vodi: [110 133 127 134 128 141 131 107 104 132 129]
nudo: [101  79  61  83 186 209 184 129 126 193 189]
sos: [110 133 127 134 128 141 159 145 141 171 168]
Zesol: [110 133 127 134 109 137 131 107 104 132 136]
where: [79]	nudo, 1
where: [136]	Zesol, 10
where: [186]	nudo, 4
where: [145]	sos, 7
where: [126]	nudo, 8
where: [193]	nudo, 9
where: [184]	nudo, 6

nudo: [125 140 135 116 136 111]
lenof: [158  73  59  77 190 110]
Zesol: [189 126 178 160  90 158]
vodi: [209 134 208  65 169 198]
where: [208]	vodi, 2
where: [160]	Zesol, 3
where: [190]	lenof, 4
where: [125]	nudo, 0

felas: [171  72 145 141 116 115 193 143 131 104 181 188  84 181 140 186 127 173
  69]
gafi: [ 98 166 127 132 104 103  71 129  95 173  86  73 176  90 101  67  98  80
 171]
mup: [114 159  86  83 179 181 156  97 178  65 124 175  65 122 168 163 178 179
 126]
lenof: [ 76 179  90  93 167 161  73  95 161 100  70  79 130  77 141  78 158 126
 185]
sos: [ 80 179  98 101 150 155  70  97 153 116  80  79 153  73 127  69 144 112
 191]
vodi: [146  95 139 162  81  74  96 169  77 195 143  79 190 138  85  99  82  81
 119]
nudo: [ 76 193 180 102 152 156  59 101 148 118  68  77 168  74 119  72 146 103
 196]
Folu: [109 160  82  82 180 177 131  94 175  71 106 165  66 115 173 142 173 170
 141]
where: [94]	Folu, 7
where: [138]	vodi, 13
where: [148]	nudo, 8

Zesol: [149 147  95  92 191 151 120 119 199 192]
felas: [146 147 118 116  99 143 115 164  75  95]
Momor: [189 191  77  74  90 181  74 218 100  80]
where: [119]	Zesol, 7
where: [192]	Zesol, 9

felas: [129  79 120 137 164 161 112 118 113  95  95 179]
dezuv: [126 102 118 123 156 113 108 126 118 129 137 144]
Zesol: [131 123 146 133  67 137 161 138 152 142 132  78]
ruva: [129 117 131 138 130 163 131 123 129 106  98 145]
Momor: [123  76 110 117 137 100  94 120 106 130 144 162]
vodi: [124 209 140 113 188  66 153 150 153 189 191  44]
nudo: [127 191 141 124  76 107 153 141 150 158 155  70]
sos: [129 153 140 136  98 147 146 131 139 124 117 111]
where: [162]	Momor, 11
where: [189]	vodi, 9
where: [70]	nudo, 11
where: [112]	felas, 6

mup: [152 122 120  98]
lenof: [153 161  66 166]
ruva: [160 152  41 179]
vodi: [153 161 162  64]
dezuv: [128 122 120  98]
where: [179]	ruva, 3
which: [128 122 120  98]	dezuv
where: [66]	lenof, 2
where: [162]	vodi, 2

dezuv: [208 147 105 139]
nudo: [111 138 132 137]
lenof: [189 147 109 148]
Folu: [192 138 132 105]
sos: [111 138 132 182]
felas: [137 127 118 139]
gafi: [138 144 115 173]
mup: [111 138 133 105]
where: [133]	mup, 2
where: [189]	lenof, 0
where: [144]	gafi, 1
where: [115]	gafi, 2
where: [148]	lenof, 3
where: [208]	dezuv, 0

gafi: [102  99 133 183 104 135 118 150 170 105 157 113 170 122  83 143 145 144
 132 159 130 159 144 100 122 139  90 167 145 152 128 102 139 177 132  63
 116 172 136  88 143 135 146 106 132 153  84 122 149  74  74 126 102 110
 166 157 149]
nudo: [156 188 131 135 155 148 152 132 134 122 127 115 116 144 164 121 121 138
 126 169 117 104 157 104 115  58  95 107 134 132 127 164 152 152 174 161
 113 118 131 104 123 101 143 112 105 124 166 135 126 141 101 163 172 148
  97  95 125]
Folu: [133 161 144 148 151 122 119 133  94 148  95  99 111 144 176 124 134 136
 132 184 124 117 148  99 122  82 133 125 104 130 134 147 131 152 174 176
 128 136 107 106 110 120 130 145 112 133 161 125 133  99 124 153 159 160
 112  74 131]
dezuv: [119  99 122 170 122 147 109 154 166  74 149 115 142 106  73 118 126 118
 135 145 113 134 120  98 111 155  62 166 140 124 120 157 122 153 120  80
 127 174 135 128 144 119 120 121 126 162 128  96 134  93  56 139  79 102
 135 149 117]
sos: [119 135 138 132 187 154 100 137 169  85 111 156 170  92 145  73 132 157
 111 136 166  92 165 155 100 163 127 167 108 157  95  69 107 144 131 121
 109 147  94 141 131 115 171 124 119  81 167 158 135 123 143 129 158 170
 100 108 114]
mup: [100 103 132 200 202 119 102 121 173 136  90 143 149 113 134  64 152 167
 124 121 184  89 158 139  97 127  69 191  97 123  75  86  90 161 108 111
  84 117  86 135 123 116 206 135 105 117 137 150 153 138 117 117 153 160
  99  71 134]
which: [156 188 131 135 155 148 152 132 134 122 127 115 116 144 164 121 121 138
 126 169 117 104 157 104 115  58  95 107 134 132 127 164 152 152 174 161
 113 118 131 104 123 101 143 112 105 124 166 135 126 141 101 163 172 148
  97  95 125]	nudo
where: [75]	mup, 30

ruva: [138 103 132 132 131 169 140 122 127 134  86  99 106 125 110  69  87  98
 135  88 123 134 145  98 105  40 145 153  90 124 138 125 126 105  94 130
 124 107 123  96 102  76  94 119 146  74 123]
dezuv: [139 100 131 124 120 166 145 112 129  89  87  99 112 121 114  71  99  99
 124  84 124 126 144  98 110  47 132  87  91 105 129 127 120  99 118 121
 120 105 113  95  99  82  98 125 143  86 119]
gafi: [138 103 132 132 131 160 140 122 127  86  86  99 120 128  81  69  87  98
 135  88 123 134 145  98 105  40 145  84  90 124 138 125 126 105 126 130
 124 107 123  96 102  76  94 119 146  74 123]
vodi: [135 141 120 155 165  86  92 171 110 123 121 108 101 161 114 109  60 130
 171 141 120 159 117 123  95  80 168 106 118 170 164 116 161 157 161 150
 157 139 168 132 130  97 100  85 141  67 153]
Zesol: [141 108 129 137 134 153 134 129 126  89  89  98 105 146 111  69  79 101
 140  95 121 138 140 100 103  39 148  83  90 131 139 123 132 113 131 131
 131 110 130  99 106  75  90 115 147  70 131]
where: [143]	dezuv, 44
where: [147]	Zesol, 44
where: [80]	vodi, 25
where: [137]	Zesol, 3
which: [141 108 129 137 134 153 134 129 126  89  89  98 105 146 111  69  79 101
 140  95 121 138 140 100 103  39 148  83  90 131 139 123 132 113 131 131
 131 110 130  99 106  75  90 115 147  70 131]	Zesol
which: [135 141 120 155 165  86  92 171 110 123 121 108 101 161 114 109  60 130
 171 141 120 159 117 123  95  80 168 106 118 170 164 116 161 157 161 150
 157 139 168 132 130  97 100  85 141  67 153]	vodi
where: [117]	vodi, 22

Momor: [148  48  45 114  36 131]
sos: [ 59 186 187 194 197  76]
vodi: [205 147 130  50 125 199]
Zesol: [134 194 192 117 197 145]
dezuv: [134 216 214 117 221 149]
mup: [ 48 100 117 101 122  53]
lenof: [ 84  94 103 174 104  84]
felas: [198 173 159  55 193 197]
where: [187]	sos, 2
where: [221]	dezuv, 4
where: [100]	mup, 1
where: [53]	mup, 5
where: [130]	vodi, 2
where: [148]	Momor, 0

Zesol: [112 103  97 112 130 107 146]
mup: [104  60 118 162 152 113 114]
felas: [194  73 127  62  59 130 148]
Folu: [106 165 105 140 151 157 141]
vodi: [102 194  66 135 124 198 173]
ruva: [ 94 162  99 132 160 145 136]
gafi: [104 161 118 162 152 113 120]
where: [198]	vodi, 5
where: [106]	Folu, 0
where: [102]	vodi, 0
where: [59]	felas, 4
where: [60]	mup, 1

Folu: [ 93 199  44 208  51 138  76 207 222 100 201 201 209  86 163 116 105  77
  61]
mup: [ 93 106 156 175 139  70  84 156 146 164 132 124 174 125 137  94  99 163
 112]
vodi: [ 93 106 156 120 139  70  45 156 146 164 132 124 174 110 137  94  99 104
  77]
where: [207]	Folu, 7
where: [44]	Folu, 2
where: [61]	Folu, 18
where: [125]	mup, 13
which: [ 93 106 156 175 139  70  84 156 146 164 132 124 174 125 137  94  99 163
 112]	mup

